Each row below holds a small network's activations on one input, seen along a few directions.
Each table varies a few parts of the input and shows all the possible inputs, shuffled.
Descriptions start from the smaller parts, as in this example, which fits no table here: one of 3 separate values, together with either a single point or one of 11 places around a ring or (one of 5 places around a ring, together with one of 6 places along a line).
Shared parts are said once, and a part with two or three values counts as separate values.

Other details of the inputs shift rows strongly along two fixed directions, in all tables alike. That doesn't count.

Table:
r1: [-27 -10  18 -64  -7   9   3 -30  18 -19   6 -27]
r2: [ 38   5  16 -39  11   4  16  20  19 -29   9  -3]
r3: [ 32  36  16  43  -6  -7   7  21  26  19 -15  11]
r4: [ -1 -23 -22 -41  18 -10  -6   2 -19 -15  20  -7]
r5: [-46   3  15  59 -15  -7  -6 -33  16  20 -22  22]
r6: [ 73  20 -30  65  20 -11 -16  73 -12   4   7  22]
r7: [ 37   0  11 -38   8  17  10  31  20 -17  -6   2]
r8: [-40   1 -16  -5 -15  -7 -19 -23 -26  -2   7  -7]
r9: [-42  17 -20  68 -30 -15 -14 -40 -27  28  -8  12]
r10: [ 23 -22  12 -43  13  22 -10  24  25 -21   8 -16]
r11: [-20 -19  14 -47  -2  17  10 -10  13 -23  -2   0]
r12: [-43 -42  12 -56  -1  12   7 -32  12 -38   8  -7]
r13: [-42  11  -9   7 -24 -10 -11 -25 -30   4  -1 -11]
r14: [  7  12   6  81 -10  -2  -5  -4  26  31 -18  13]
r15: [-59   2 -18  -8 -15 -11 -15 -41 -27  -3   3 -10]
r16: [ 15   1 -16 -32   8   9 -10  30 -24 -20  13 -18]
r17: [-57  -5  -3 -14 -24  -8   9 -56 -35  14   0 -18]
r18: [-13  13  10  21 -21   2  17 -27  15  14 -21  10]
r19: [-25   0 -12 -32 -11   8  -8 -15 -30 -13  13 -22]
r20: [-16 -24  12 -45  -1  10  19 -12  12 -33   4   4]
r21: [ 36  -7   8 -37   8  22   2  13  24 -13  10 -19]
r22: [ 23 -18  10 -33  11  18  10  25  17 -29   1  10]
r23: [-16  -6 -16 -33 -14  11  -4 -13 -31 -14  13 -21]
r24: [-35 -10  -8 -11   4 -24   3 -28 -26  11   4  -5]
r25: [ -8  -3  16 -34   3   2   5 -18  18 -18   2 -14]
r26: [30 20 16 27  8 -1 -4 16 25  9 -6  4]
r27: [ 15  -5 -10  -1  11  -4  -3  13 -19  21  13   1]
r28: [ 80  29 -21  68  19  -6 -14  80 -16   7  -1  16]
r29: [-60   1 -17  -5 -22  -4 -14 -47 -29   1   7  -9]
r30: [ -8 -25 -20 -59  10   2 -13   3 -20  -8  19 -14]
r31: [ 27  20  15  20   4   2  10  20  20   3 -15  19]
r32: [-30  27  19  64 -23 -25  21 -40  13  17 -26  28]
r33: [-38  11 -15  48  -4 -28 -14 -30 -20  33  -5  15]
r34: [-37  10  12  57 -17  -3  -5 -37  21  27 -18   2]
r35: [-37  14 -12  69  -6 -44   9 -33 -21  42  -9  15]
r36: [ 70  -1   9 -25  28  11   7  49  26 -26  15  -5]
r37: [-34  -8  15 -59 -13  15  16 -37  10 -18  -6 -14]
r38: [  3  43  16  72 -18 -12   9  -9  22  34 -23  15]
r39: [-52 -15  -8 -14 -14 -13   6 -52 -28  23   6  -9]
r40: [ 94  17  11  -7  28  11   8  71  26 -17   2   8]
r41: [-12 -36   4 -33  -2  28  -2  -9  19 -16   6  -7]
r42: [-33 -30   9 -56 -15  23  15 -30  12 -21   1  -9]
r43: [ 14  15 -10  53   6 -22  -7  16 -16  43  -4  17]
r44: [59  5  8 46 20  4 -8 46 28  2 -6 15]
r45: [-42  23  -1  56 -14 -29  -1 -30 -29  35 -17   4]
r46: [  0 -25 -22 -51  19  -4  -9   3 -20 -16  17 -11]
r47: [ 10 -28   8 -35   9  25  -7  23  22 -20   4  -2]
r48: [ 39 -13 -15 -42  32   3  -2  43 -16   0  20  -6]
r49: [ 19   5  12  32  10   4 -11  14  25   7  -9   7]
r50: [ -6  -4  12  22   1  -6   1 -14  19  -5  -4   4]
r51: [-35 -41  13 -58   1  17   1 -25  12 -35   5  -8]
r52: [ 40   7   9  34   2  11   1  43  25   6 -15  25]
r53: [ 64  -4 -12 -24  29   4   0  61 -22 -13  14  -8]
r54: [  2  27  -4  63  -8 -21  -3   8 -24  38 -13  11]
r55: [-23   1  20 -71  -3   7  14 -28  13 -24   1 -21]
r56: [ 13 -15   4   9   7  23  -5  19  24  -4  -3   6]
r57: [-46  -6 -14   4 -12 -13 -10 -38 -23  19   8   0]
r58: [  5   2 -21   5   3  -6 -18  12 -24 -10   8   0]
r59: [ 10   0  12 -32   5  16   2   0  23  -9   8 -17]
r60: [ 60 -11   2 -16  17  32   6  59  25 -15   2  10]
r61: [ 66  22 -12  53  14   0  -3  62 -18  27   1  13]
r62: [ -4  12  17   9  -7  -5  13 -14  13  -4 -19  16]
r63: [  0 -26 -22 -44   7   7  -8  -4 -21  -4  22 -10]
r64: [-25  16 -15  30 -11 -21  -1 -12 -27   0  -1  -4]
r65: [-27  25  -9  78 -12 -39  13 -21 -27  35 -15   9]
r66: [ 38  10   9 -18   1  14  14  16  22  -4   0  -7]
Each input here is: one of 6 places along a line, together with either one of 5 places around a ring or one of 6 places around a ring.
Q: The inputs of r25 and r36 match in every part but the place on the line of 6. If r58 is changed in the same way as r25 into r36, which row does it become?
A: r6
Q: The inputs of r66 and r38 match in every part but the place on the line of 6. If r14 is changed in the same way as r66 into r38, which row does it become?
A: r34
Q: Start at r54 and move only the place on the ring of 5, one step at a time. The first step leads to r43. Which rows follow, in order?
A: r30, r8, r13
Q: Start at r62 and move only the place on the ring of 6, one step at a time. The first step leads to r22. Which rows follow, in order?
A: r51, r44, r25, r40
Q: Change only the place on the line of 6 in r28. List by row number the other rows that result.
A: r13, r16, r19, r23, r64
Q: Change only the place on the ring of 5 in r15. List by row number the other rows that result.
A: r16, r33, r45, r48
Q: Start at r41 and move only the place on the line of 6, one step at a time. The first step leads to r56. Which rows follow, in order?
A: r47, r5, r51, r12

Table:
r67: [ 19  -9 -12 -24  12  -1   3  17 -20   4  13  -5]
r68: [ 12  17 -12  48  -5  -1 -18  15  -7  17  -1   5]
r69: [ 41 -17 -13 -54  22  20 -11  40  -9  -9  21 -18]
r70: [-43  11  13   8 -18 -16  21 -45  -2   3 -16   5]
r71: [  9  25 -16  85   0 -30  -4  11 -18  31 -11  27]
r72: [-51 -12 -10 -39  -6 -14   5 -37 -31 -10   6 -12]
r73: [ 29   3  10 -20   3  20  -2  22  22 -17   3  -8]
r74: [ 14  28 -14  67  -6 -13 -10  21 -17  19 -10  18]
r75: [-32   1  15   3  -8 -15  13 -40   9  13  -8   3]
r76: [ -3  35  16  89 -16 -15   3 -13  20  47 -26  22]
r77: [-19   0  15 -21 -11   8  11 -27  12   4  -5 -11]
r78: [ 78  21 -16  48  12  13 -15  73  -4  13   4  10]
r79: [ 26 -16 -12 -26  18  11 -15  24  -4  -3  17 -13]
r80: [-22  -9 -13  -7   4 -17  -1 -14 -22  -5   6  -2]
r81: [-16 -19  15 -53   2  12   3 -22  19 -14   6 -19]
r82: [ 21  38  12  79 -16  -1   2  12  20  26 -22  17]
r83: [-40   8  14  11 -19  -9   5 -37  10 -10 -12   1]
r84: [ 23 -29 -13 -59  27   4  -4  24 -12 -16  24 -16]
r85: [  2 -27 -12  95   4   9 -25  22  17  22 -11  47]
r86: [ 43 -12   9 -52  16  29  -4  37  25 -34  12 -16]
r87: [ 28   0   5 -16  15   0  12  21  10 -16   1   7]
r88: [-48  -2  17   8 -10 -20  13 -53  11  14 -10   1]
r89: [ 75   4 -16  26  25   9 -17  66   1  15  11   6]
r90: [-28 -17  12 -53   2  -3  14 -28   4 -28   3 -10]
r91: [-44  -3  -8  10  -8 -25  -1 -40 -20  22   0   0]
r92: [-58 -50  13   6 -11  20  -4 -38  38 -11 -12  21]
r93: [  0  22  -9  51 -10  -4 -14   6 -11  22  -5   5]
r94: [ 28 -21 -17 -63  19  17 -10  37 -14 -41  23 -19]
r95: [-35   4  13 -35 -20   5  14 -33   1 -23  -6 -10]
r96: [ 34 -23 -13 -68  28   9   0  35 -17 -15  23 -15]
r97: [ 32 -16 -19 -58  16  17  -9  38 -15 -37  23 -15]
r98: [-34   9 -10  11 -21  -8  -1 -24 -26   0  -3  -3]
r99: [-46   1  -6   3 -19  -6  -3 -43 -19  21  -1 -11]
r100: [-47  14  15   3 -25  -8  10 -42   4  -6 -15  -1]
r101: [76  4  6  2 24 18 -1 58 29  1  5  4]
r102: [ -6  37  12  88 -12 -28  13 -11   7  32 -28  32]
r103: [-37 -13  16 -56  -4  -3  17 -41   4  -6   1 -14]
r104: [80 25  3 45 14  6 -2 69 22 -5 -7 23]
r105: [-37 -13 -11 -46  -5  -7   9 -28 -33 -14   8 -12]
r106: [-35   1  -7  14 -12  -3 -16 -25 -10   5   1 -10]
r107: [-19  -2  15 -24  -5  -4  19 -28   5   3  -4  -4]
r108: [ 30   4  11 -26   4  22   0  25  20 -16   1  -9]
Q: Describe the family of inputs behind these rows.
A: one of 2 separate values, together with either a single point or (one of 4 places along a line, together with one of 5 places around a ring)
Q: The inputs of r104 and r97 match in every part but the choice among 2 separate values. If r73 is changed in the same way as r104 into r97, which row does it become?
A: r68
Q: Start at r67 and move only the place on the line of 4, one step at a time. The first step leads to r96. Which rows follow, in order?
A: r91, r84
Q: Change only the choice among 2 separate values in r78. List by row number the other rows that result.
A: r82

Table:
r109: [-36 -14   3 -38 -22  22  -9 -30  -3  -4   3 -23]
r110: [ 47   4   5 -50  22   4  10  34  10 -36  12 -16]
r111: [ 63   0  -5  -5  17  20 -17  60  15 -34  10  -5]
r112: [ 53   6 -21 -18  28 -10  -3  54 -41   1  21  -3]
r113: [-12  20  -1  79 -30   3  -5 -10  -1  26 -24  23]
r114: [-50 -28  12 -42   2  -7   4 -48  12 -23   5  -9]
r115: [-49  -7 -32 -19  -8  -5 -19 -28 -46  -5  15 -17]
r116: [ 42  11  -2  13   2  14 -24  39  17  -4   7  -7]
r117: [-12  38  10  72 -14 -25  19 -12   2  20 -27  27]
r118: [-68 -35  12 -59  -3   1  14 -54   5 -27   0  -2]
r119: [ 37   2   5 -50  11  18  12  22   3  -3  10 -18]
r120: [-19  28   1  92 -26  -9  -7  -3   5  14 -26  28]
r121: [-41 -22  11 -36   1  -4  -3 -43  16  -1   5 -15]
r122: [ 34  24   4  34  -2   0  21  25   1  17 -11  18]
r123: [49 -3  3 39 19  9 -3 37 20 30 -4 17]
r124: [-37   5  14 -53 -12 -11   7 -46   2  -7   2 -27]
r125: [-47   1 -22  78  -9 -45  -7 -37 -32  47  -7  19]
r126: [ 47 -31   2 -38  26  26   8  42  13 -13   9  11]
Q: Describe the family of inputs behind these rows.
A: one of 3 separate values, together with either a single point or one of 5 places around a ring
Q: The inputs of r112 and r125 match in every part but the choice among 3 separate values. If r119 is changed in the same way as r112 into r125, which row does it become?
A: r123
Q: Which other rows agree with r109 in the choice among 3 separate values? List them by row number.
A: r111, r113, r115, r116, r120
Q: Change only the choice among 3 separate values in r120. List by row number the other rows that result.
A: r117, r118
